Each row below holds a small network's activations on one record, seen along a few directions.
Here are examples, each followed by its value of one field, NISU.
Records without NISU are marked none.
Other fields move the rows too, some of them a lot.
(in the rows, 500 means zero)
Random noise pushes rows far along 3 fixed directions. That doesn't count. These rows show it; they differ only by the noise:
[390 375 612 493 580 658 529 361 359 377 621 571 771 461 573 669 622 399
 591 307]
[511 408 478 425 561 432 535 545 408 442 588 637 609 383 480 724 591 432
 523 345]
[605 629 337 511 474 268 459 527 637 499 502 379 129 396 491 743 371 542
 349 743]
[493 469 508 510 517 474 551 580 442 564 545 573 657 421 513 549 542 443
 500 433]
[594 478 398 439 507 282 564 750 466 618 523 658 554 348 427 597 534 462
 453 430]

[531 600 485 609 450 475 476 520 610 620 441 400 442 544 530 365 406 551
 418 673]
sonet
[522 497 521 554 481 478 574 699 461 712 477 590 750 457 497 321 525 469
 488 445]
durel
[457 574 536 626 483 529 508 495 557 620 529 382 537 477 588 481 444 479
 436 626]
rarok
[593 617 369 559 453 308 499 632 635 661 466 409 287 397 499 539 397 538
 356 701]
rarok
[513 650 460 651 425 469 508 532 614 674 446 326 401 484 570 392 367 528
 387 762]
los
[441 509 527 561 548 591 414 225 587 350 571 327 353 502 599 735 477 503
 458 592]
taka
[557 415 415 370 587 398 459 399 472 263 584 569 349 395 465 903 564 490
 499 395]
durel
[518 428 488 486 525 472 538 564 448 534 516 614 633 430 481 534 577 469
 513 381]
zukag
[387 637 606 684 359 662 499 418 569 654 394 329 517 704 592  93 383 566
 487 715]
zukag
[588 506 426 498 488 285 567 827 514 752 502 636 611 370 434 455 518 471
 424 462]
kez
[486 626 566 626 429 617 471 479 585 598 401 345 493 649 540 181 374 553
 484 692]
none
[545 466 488 433 515 547 473 467 484 390 445 536 468 563 445 432 511 539
 561 445]
none
[410 496 557 522 465 544 529 500 483 563 518 487 556 534 525 426 509 482
 518 489]
fufo
[458 575 515 605 486 503 528 511 535 631 530 392 523 445 583 506 458 466
 433 627]
besir
[546 571 467 581 458 422 522 628 559 672 463 477 521 470 506 399 445 510
 422 603]
vetav
[449 536 535 594 506 513 528 514 527 628 547 426 573 441 576 520 493 455
 445 570]
fufo
[428 354 567 456 614 540 522 440 404 430 647 601 703 386 533 770 657 392
 540 279]
luma
[503 507 486 545 502 425 562 651 481 668 537 543 631 393 519 507 519 447
 455 492]
vafad
[390 367 559 399 563 573 470 309 425 280 610 553 495 511 506 746 614 460
 581 319]
luma
[413 372 570 451 609 576 530 394 370 373 650 581 687 400 551 786 641 390
 563 304]
besir
[460 482 521 546 539 556 475 374 527 452 559 428 490 457 568 649 515 476
 476 512]
kez
[557 499 401 477 541 351 483 510 559 478 554 482 328 362 489 776 503 489
 415 539]
dilu
[569 594 343 441 427 262 483 577 594 515 464 464 133 471 440 594 402 574
 407 661]
vafad
[599 415 402 409 540 300 532 722 488 586 520 693 559 362 399 595 588 478
 469 348]
taka
[570 351 452 365 571 395 516 595 414 426 538 742 623 425 403 639 635 478
 548 251]
sonet
[479 528 545 631 469 481 576 718 522 835 497 518 768 434 539 290 508 449
 437 512]
kisu
[565 541 440 484 405 305 544 814 543 761 411 628 523 522 392 224 480 547
 452 506]
taka
[514 422 500 475 539 483 529 548 441 504 533 614 647 438 483 564 578 462
 519 370]
vetav
[560 500 450 505 496 391 530 646 506 606 494 576 557 432 467 494 509 492
 457 485]
vetav
[480 497 552 606 457 538 619 730 434 807 463 588 877 451 529 202 534 443
 503 445]
los
[378 540 651 688 480 686 530 471 510 679 524 396 772 548 629 297 483 451
 492 560]
kez
[551 502 425 499 519 322 531 664 545 657 535 540 491 350 481 613 524 467
 409 503]
luma
[436 370 504 320 554 519 460 280 384 145 593 613 395 535 465 819 603 492
 610 311]
los
[610 551 407 399 377 365 525 728 500 596 311 622 375 626 339 123 441 613
 533 515]
none
[469 440 529 459 450 515 545 570 418 542 448 650 634 576 449 300 565 519
 572 367]
zukag
[524 495 448 395 467 410 472 474 491 378 480 563 324 561 434 556 497 559
 520 476]
durel
[480 407 518 467 559 447 571 628 394 568 599 654 745 369 500 625 612 403
 520 324]
vafad
[410 666 543 662 382 572 467 391 636 613 438 251 319 632 593 298 348 567
 425 792]
dilu
[531 610 447 597 469 361 532 650 599 733 504 414 442 402 533 494 428 489
 367 675]
fufo
[479 481 484 446 472 418 511 557 487 513 515 568 460 506 459 519 523 507
 504 456]
dilu
[453 597 526 621 487 531 472 408 588 538 539 324 420 497 600 562 414 496
 425 683]
rarok
[441 503 518 527 552 521 494 376 494 435 602 421 471 423 582 748 515 445
 470 534]
besir
[433 444 525 432 520 505 456 365 489 348 565 515 408 534 494 673 547 499
 528 431]
kisu
[354 655 672 840 419 745 525 440 617 840 461 209 717 579 704 125 386 477
 412 764]
kisu
[500 338 521 403 581 534 505 459 394 367 549 685 676 475 459 617 647 468
 587 245]
sonet

Which value of NISU does each new row have?
[464 650 474 622 491 485 431 308 645 454 555 220 202 477 620 724 358 514
 374 806]
vafad
[569 655 440 642 406 379 528 702 625 799 412 414 471 481 516 270 372 541
 366 730]
vetav
[410 549 579 591 427 626 469 392 558 546 444 394 479 658 545 267 454 554
 505 593]
taka
[645 520 326 440 512 203 499 701 584 580 513 565 302 332 414 708 483 513
 380 538]
kez
[442 629 505 585 384 555 478 388 577 529 411 335 313 640 552 307 374 581
 471 722]
los
[636 549 386 510 449 290 527 769 574 715 411 587 479 454 413 344 460 550
 414 556]
sonet
[364 513 664 659 500 789 460 232 514 458 507 345 659 641 644 366 484 499
 538 562]
sonet
[573 474 455 415 503 445 534 652 456 532 451 597 539 472 420 408 520 503
 540 421]
none
[375 460 599 513 472 648 509 374 439 453 518 503 603 601 552 409 540 498
 576 431]
rarok
[421 522 545 587 524 575 500 371 506 495 577 387 528 452 614 635 493 452
 469 565]
vafad
[564 430 437 441 532 332 552 725 466 615 546 676 623 358 437 587 580 455
 473 361]
kez
[515 484 510 546 507 442 534 655 514 676 516 564 664 439 493 439 532 466
 460 455]
taka
[450 516 520 557 539 509 498 416 528 510 581 407 480 425 581 680 504 454
 446 558]
fufo
[534 476 465 509 519 370 559 699 489 668 544 595 623 366 480 552 546 447
 447 442]
dilu
[486 501 460 444 460 407 519 549 481 503 507 551 415 500 467 528 499 513
 501 489]
vafad
